Each row below holds a small network's activations on one input, seen along a few directions.
Each table varies a few parts of the input and shows all the possible inputs, shuffled.
Descriptions start from the smaller parts, as in this example, which fits no table here: ring(8) and (point or (values(2) and line(4)) or ring(11)).
Shared parts are said once, and a part with two or three values counts as separate values.

Other details of the inputs vary at random and push rows far along three fixed directions, the same in every table; ignore that.
To show where, the next rows are all for the same input, with only those details redrawn:
[-10   6 -36 -16   3  14  24   3 -32   5  54 -65]
[ -8   5 -37 -14   7  17  23   4 -34   8  53 -64]
[-33   4 -15 -24 -28 -23  15  -9  -8 -16  44 -54]
[-37 -13  20  21 -16 -58 -40 -41   9 -11   5  18]
[ 49  16  26  15  22  46 -11  15  23   5   6   5]
[-11 -13   3  39  22 -23 -42 -34 -13  14   7  21]
[-39 -11  -8  10  -9 -43 -19 -33 -15  -2  26 -14]
[-26  -9 -11  15   3 -28 -18 -27 -18   4  25 -13]

Rows:
row 1: [-21  -8   2   3 -25 -15  22   9  18  -8 -10 -17]
row 2: [-54 -24   1   8 -15 -49 -18 -23 -17  -4 -20  20]
row 3: [ 21   9  25   8  24  42  -7  28  30   4 -25  29]
row 4: [ 12  12  43   3 -23   1  19   5  55 -15 -34   7]
row 5: [ 32   3   0  -3  31  34  13   5 -19  26 -20  12]
row 6: [ 55  10  20 -24 -10  22 -11  24  33 -20 -21   9]
row 7: [  6  12 -42 -15  34  40  42  18 -53  11  18 -43]
row 8: [  3 -31 -11  29  35 -13 -21 -14 -33  37 -27  49]
row 9: [ 47  21  48  11  14  37 -28  12  34  -5  -9  27]
row 10: [ -1 -16  -8  54  52  -2 -16 -25 -25  18 -23  34]
row 11: [ 18  20  17  -5 -23  26  -5  18  19  -9   2  25]
row 12: [ 22   5 -32  13  42  44   6   7 -37  27  39 -37]
row 13: [  1  -1 -51   8  39  40  37  31 -25  34  22 -44]
row 14: [ -4  -8 -28  45  32  17 -32 -15 -38  32   8  35]
row 15: [-22  -7 -35 -14 -11 -14  -8  -7 -19 -19  13 -40]
row 16: [  1  13  16 -19 -17  22  38   9  27 -16 -10 -24]
row 17: [-37   3 -23 -30 -13  -9  33  -8 -31  -2   8 -41]
row 18: [-14  15   9 -62 -70 -23  14  16  36 -61   6 -47]
row 19: [ 26   5  25 -20  -5   7  18   4  17   4 -28  21]
row 20: [  4  23  14 -29 -15  22  39  22  18 -32  -3 -26]
row 21: [  2   3  38   5  -7   8  -4  17  57 -15 -27  30]
row 22: [ 25  -2 -36 -38  -7   7  15  17 -16  -6  15 -37]
row 23: [ 41  27  45 -16  -7  29 -12  20  32 -13   0   9]
row 24: [-23 -27   5  14   3 -37 -23 -21 -17  13 -29  43]
row 25: [-10 -26   0  49  32   0 -23 -15 -11  21 -29  36]
row 26: [ -1  -3   1 -19   4   2   7  16   4   8  -9  14]
row 27: [-16  12  43 -10 -50 -43  24   0  60 -46 -23  -1]
row 28: [-26   2 -26 -57 -38 -39  26  -5 -26  -8  50 -52]
row 29: [56 15  2 -9 -1 46 10 30  8 15  7 29]
row 30: [-20 -14 -23  53   4 -26 -27 -24 -14  24   6  31]
row 31: [-11   6  39 -31 -73 -39  -7   1  74 -68 -17 -12]
row 32: [ -6 -11   1  40  44   8 -24 -28 -24  27 -33  34]
row 33: [-27 -14  14   0 -15 -67 -41 -40 -13   2   4  28]
row 34: [ 48  13  35  -2  18  25   6  15  18  -4 -34  39]
row 35: [ 34   9  40 -14  -7  -6  11   8  32 -16 -33  39]
row 36: [ 12  11 -22 -17  30  53  25  39 -16  17   9 -20]
row 37: [-35 -13  13  28 -19 -70 -35 -39  11  -3   6  10]
row 38: [ -5 -19 -15   3  25 -13  -8   1 -16  28 -10  31]
row 39: [  2  -1 -28  -2  -3   5  -2   0 -32  20  21  14]
row 40: [25  7 -6 28 10 43 -4 11  4 14  9 21]
row 41: [ 33   6 -32   2  10  31  12  23   3  -1   9 -47]
row 42: [-75 -20 -17 -13 -34 -50   7 -19 -19 -17   2 -21]
Question: The inputs of row 30 and row 29 match in every part but one. If row 1 is changed in the same way as row 30 into row 29, which row does it become?
Answer: row 8
Question: The inputs of row 41 and row 22 match in every part but one. If row 13 is changed in the same way as row 41 into row 22, which row does it become?
Answer: row 38
Question: Describe the family of inputs behind these rows.
Answer: line(6) and (values(3) or line(4))
Question: Which other rows agree with row 14 in the line(6) part? List them by row number.
Answer: row 3, row 9, row 15, row 20, row 32, row 42
Question: Which other rows does row 39 become when the values(3) part takes its other values? List them by row number.
Answer: row 6, row 33

Rows:
row 43: [ 44   4 -24  42  84  44 -37  -5 -35  34  16  16]
row 44: [-45  16  34 -38 -77 -59 -10  -4  42 -57  32 -11]
row 45: [ 43   5  21  31  -8   0 -27  14  56  11 -50  70]
row 46: [ 44 -11 -11  51  69  44 -19  10   6  24 -19   5]
row 47: [ 54 -11   8  15  60  26 -28   7  -5  36 -25  47]
row 48: [ 36  17   1 -54 -13  65  31  44   6   9  14 -30]
row 49: [-61 -42 -52  62  34 -27 -44 -47 -55  37   2  -6]
row 50: [ 19  -1   1  33  49  60 -16   9 -17  25 -39  48]
row 51: [ 25  31  51 -31 -30  17  51  26  68 -26   2  -9]
row 52: [-70 -15 -65 -17   0 -24  32   1 -68   3  27 -38]
row 53: [-47  -1  10 -39 -47 -55  23 -17   2 -47 -23 -17]
row 54: [-67  -4 -24  -8 -29 -27  31 -26 -31  13  37 -34]
row 55: [ 47   2  78  33  -7  -3 -39  -6  79 -29 -66  41]
row 56: [-10   5  77  27 -33 -43 -18 -12  61 -13 -23  71]
row 57: [ 43  16   1 -51  -7  51  35  57   6   6  22 -26]
row 58: [ 20  30 -33 -27   9  77  21  29 -29   7  56 -61]
row 59: [-13 -36 -11  40 -34 -72 -53 -47  -2  -7 -12  69]
row 60: [ 50  36  -1 -35   2  49  22  22  -6 -17  32 -58]
row 61: [-63   1  24 -48 -64 -69  23  -7  42 -64 -24  -1]
row 62: [-64 -25 -70   6   0 -28  17  -5 -50   9  46 -71]
row 63: [-34 -30 -16  62  44 -58 -26 -71 -63  46  -8  30]
row 64: [ 49  13   4 -53  -3  32  31  26  -5   1   1 -36]
Question: Describe the family of inputs behind these rows.
Answer: values(2) or (line(4) and values(5))
